A small network was shown many inputs. Here are its activations along a few directions, one row for each input.
Each table varies a few parts of the input and shows all the possible inputs, shuffled.
A made-up example of a description, with smaller parts first: values(3) and (point or ring(11) or (line(6) and ring(8))).
Shared parts are said once, and a part with two or three values counts as separate values.

Other details of the inputs vary at random and push rows far along three fixed directions, the same in every table; ignore that.

Rows:
r1: [ 10  31  -4 -18  33  17   2 -30  18  29 -29   4]
r2: [ -7 -20   9  18 -57 -12 -42  15  -6 -24 -43   4]
r3: [-13  -7  -6 -30 -92 -49 -59  63  -1  16  24  -2]
r4: [  5 -34 -14  -3 -10   6  -3 -34  -2 -47   2  19]
r5: [-10  -6   2  17  22  -3  14 -26  -5  14  37  -5]
r6: [-41 -35  15  -7  -5  -3  38  37   1   9  97  33]
r7: [ 12  -1  11   5 -12  -4  -8  29   2  34 -32  -3]
r8: [ 11  -9   9   2  -9  10  20 -42 -23 -11 -33  -7]
r9: [ -2  27  -3  10   8  14   3 -23  -4  26 -39 -25]
r10: [ 28  -3 -35 -31 -47 -19  -6 -38 -41 -30  25   9]
r11: [ 25   7  -3   9 -19 -11 -19  36  -3 -34 -57   1]
r12: [ 11  23  -8   7  -4  -3 -32  31  10  46 -75  -7]
r13: [  1  22   3 -17  35   7  32  -5  -9  19 -35 -23]
r14: [ -8 -35  26  -8 -12   0   7  32 -12 -23  43  12]
r15: [ -4 -18   5  -3  10  11 -20 -51  -7 -48  13 -10]
r16: [  2 -29   4 -14   6  14 -31 -39  -8 -43   8   1]
r17: [  4 -10  -6 -38 -52 -24   9   9 -28   6  66   1]
r18: [-10  22   9  11  26  12  53  11  -7  51  27 -17]
r19: [ -4   1  32  -6  16  -2  10  -2   3  -1  32 -11]
r20: [ 21  30 -27  30  -9 -20 -14  52   0  23 -71   6]
r21: [ 24  40 -13   8  46  -1   7  -6  -2   3 -19  -3]
r22: [ 19  22  -7 -20  29  18  30 -21  11  26 -40  -1]
r23: [ -7 -11  25  -7   4   7 -13 -43  -9 -39  19  -7]
r24: [-34   7  -3   2  14  -1  -7  40  13  20  11 -29]
r25: [ 14  -4  11  -4   4  19 -14 -58 -14  -1 -18   3]
r26: [ 17  28 -14  -3  16   8  35  -1   6   7 -42   5]
r27: [  6 -17 -35 -43 -48 -10 -22 -57 -32 -23  17 -11]
r28: [ 37 -16  15  23 -44  -8 -44  23   2 -23 -19  25]
r29: [  2  11 -23  15 -27   1 -37  11  29 -21 -47  -8]
r30: [  1 -18  15   1   1  11  29   3 -17  18  23   9]
r31: [  0 -20  -8   9  -1   5  -6 -33 -15 -62   6 -14]
r32: [  6  21 -26  22  24   5  13 -17  -5  21 -30 -23]
r33: [ 15  20   2  11 -24  -7 -44  -2  32 -19 -44   7]
r34: [-45 -39  37   7 -18  -6  48  36 -20  19  85   9]
r35: [ -2  -7  11  12 -45  -8 -54  23   7 -49 -31 -11]
r36: [  0  -7  24 -16   4   6  14  -4  17  12  33  15]
r37: [-23  15  -1   7  39   8  16 -19   4  54  22 -19]
r38: [ 33  24 -16  11  32   8   6 -19 -11  26 -24  14]
r39: [ 25  11   5  26 -36  -4 -25  10   5  -6 -52 -14]
r40: [ 35  43 -17  39  -1 -21 -31  41  14  27 -51   8]
r41: [  5  34   3   8  26   8  -1 -30   3  39 -30 -15]
r42: [-4  0  3 -6 23  6 26 -2  6 12 54 29]
r43: [ -7  28 -20  12  -1 -21  10  72  22  29 -22  17]
r44: [-35 -32  21 -17 -20   7   5   4   7  -4  42  15]
r45: [ 21 -22  27 -18   4  13  -7 -43 -13 -41  10   3]
r46: [  1 -27  34  -5  -9  -4  -9  32  -2 -20  55  17]
r47: [ 34  -7  16  36 -49 -14 -41  19   5 -31 -17  15]
r48: [ 17  17 -29   6  19 -17 -34  55  15  16 -65  -7]
r49: [ 25  12  11  -2   4  10   9 -51  12 -22 -12   2]
r50: [-16  20 -10  -7  46   0  45  17 -17  23   8  -5]
r51: [-10  -3 -23 -12  12  20  17 -56  -3 -23 -29  -3]
r52: [-21 -16  -4  -6  -2  -8 -35  53  12  10  -9  -6]
r53: [-23 -17  32 -15   1  -4 -25  25   6   5  38   3]
r54: [ -9  36  -9  16  19 -15   5  78  12  33   2 -11]
r55: [ 17  -5 -10  16 -20  -3 -60   8  13   6 -45   5]
r56: [  4  -6  25  24 -49 -26 -30  72  38 -16  29  26]
r57: [-6 33 -1  0 26 12 51 16 17 33 17 -7]
r58: [ 12 -14  -4  27 -22  10   7 -39 -28 -45   8   5]
r59: [  0   2 -21  -1  21  16  -3 -20  -6  33 -41 -12]
r60: [-28 -30  11 -10 -11   3 -17   7  22  -2  53  17]
r61: [-10 -26  42  17 -33 -10  -6   6   1  -1  50   4]
r62: [-66  -5   2  -6  36   6  51  15  -9  77  48 -20]
r63: [  9  25   6 -13  39  10  35  14  20  46  22  15]
r64: [ 21  20 -22  -6  40   7  12   3 -13   6 -34   3]
r65: [  7 -17   0   6  17  -1 -10 -45 -10 -54  17  -4]
r66: [  0  -8 -16  23 -33 -12 -25  19  22 -38  -9   4]
r67: [  8 -13  19  -4 -10  13   6 -37 -15 -51   1 -18]
r68: [ 15 -22 -19   6  11  11   4 -48 -23 -15 -23   2]
r69: [-56 -20  -1  -9  23  -4  56  11   3  21  70   5]
r70: [ -9 -18  23 -21  13   7  18   7  -9   5  19  -7]
r71: [-17 -27  -6 -12   3  13  -2 -42 -22 -49 -10 -12]
r72: [ 18  -1  -2  11  -3   5   7 -45   0 -50  20  25]
r73: [ 26  26 -21 -37 -46 -32 -18  22  -7  35 -15 -16]
r74: [ 23 -18   4  -1   3   5 -16 -24 -19 -53  16  22]
r75: [-32   2 -12   5  37  -3  46   4 -13  51  16 -14]
r76: [ -4  29 -23  25  -2  -2 -26  33  17  42 -54 -27]
r77: [ 10  -4 -10  13 -16  11  14 -32  -4 -54  11  14]
r78: [-17 -35  13  -6  12  -9 -12  12  -2 -17  59   8]
r79: [-18  14   8 -14  14   1  44  13  12  34   0  -4]
r80: [-29 -31  27  -1 -48 -24 -58  90  16  -7  10   7]
r81: [ 32  13   9   1  22  10   6 -34  -9 -35  -8  -3]
r82: [-12  28 -12 -15  24  14  26 -26   6  20 -43  -7]
r83: [-21 -17  27   3 -34   0  14  15  16 -16  45   0]
r84: [ 21   0 -20  -7  29  13   5 -57   6 -19  -9  14]
r85: [-23  25  -8  -6  44  10  20 -16  26  40  20 -10]
r86: [-24  37  -1   5  -3  -5  -5  52  38  44 -17 -13]
r87: [  1 -15 -20 -15   7  24   0 -50   2 -22 -24   5]
r88: [ 30  21   8  -4  28  13   9 -28  -2  41 -31  -5]
r89: [-36  13   9 -18  28   2  21  14  -7  29  -3 -20]
r90: [ 22  11   2   2  10  17  17 -25 -15 -38 -15 -14]
r91: [ -5   8  -7  20  -5 -24 -23  40  37   4  11  10]
r92: [-28 -31   2  15 -36 -37 -37  82   8 -25   9   3]
r93: [ -5 -17   0   7   7   5  24   1 -22  15  27  16]
r94: [ 20 -24   5  -7 -17  16  14 -26  -4 -44   3  25]
r95: [ -3  25 -46 -42   8 -22  25 -10 -22  56  30 -20]
r96: [ 24 -13 -12   8  16   9  -8 -55 -15 -12 -12   7]
Each input here is: ring(6) and (point or (values(3) and ring(5))).
Q: Changing only the ring(6) part turns r8 into r2. The same change can be made to r70. Which row results?
A: r80
Q: Changing only the ring(6) part turns r81 into r15. The same change can be made to r18. Which row results?
A: r76
Q: Changing only the ring(6) part turns r7 into r30. The same change can be made to r13. Which row results?
A: r11
Q: Which other rows does r5 become when the ring(6) part takes its other values? List them by row number.
A: r37, r40, r41, r47, r61
Q: Which other rows does r53 become when the values(3) part takes its other values? List them by row number.
A: r1, r25

Rows:
r97: [ 23 -22  10 -10 -17  20  20 -66 -29 -50  12  15]
r98: [  0  -2  21 -14   8   7  20 -11  -9  13  35  -3]
r99: [-13 -55  34  26 -97 -39 -76  74  24 -51  64  31]
r100: [ 36  40 -24  -8  15 -10 -22  11  11   5 -58  -7]
r101: [-31  -9   2 -10  27  13  30 -12  -6  -7  25 -11]
r102: [ 28  -5 -15 -11  10  15 -25 -57  -8 -52 -54  -2]
r103: [  0   2  -2   0  10   6  29 -24  -1   7  35  13]
r104: [-32 -38  10 -10  13  11  49 -30 -31 -25  77   4]
r105: [-15  20  -7  22  18 -12  13  49  14  50   8  -2]
r106: [-23  20 -27 -24 -17 -24  -5  30  -5  73  -3 -26]
r107: [-26  17  15   7  17  -3  15  51  15  49  -5 -15]
r108: [ 12 -11  -3  37 -48  -9 -61  16  21 -52 -53   9]
r109: [-21  -9  11  -4  27  15  10 -30   3  12  34   0]
r110: [ 24  -6   6  -6   9  19  -9 -56  -9 -26 -45  -5]
r111: [ 40  40 -35  -6  12  -5  -9   9   6   5 -67   5]
r112: [-5 18  3 10 12 -4 20 46  2 48 -6 -6]
Q: What do these inputs look like to the network?
A: point or (values(3) and ring(5))
Q: Which other rows does r102 become when the values(3) part takes its other values? List them by row number.
A: r109, r110
Q: Which other rows does r104 become when the ring(5) part takes its other values? List them by row number.
A: r100, r101, r102, r111
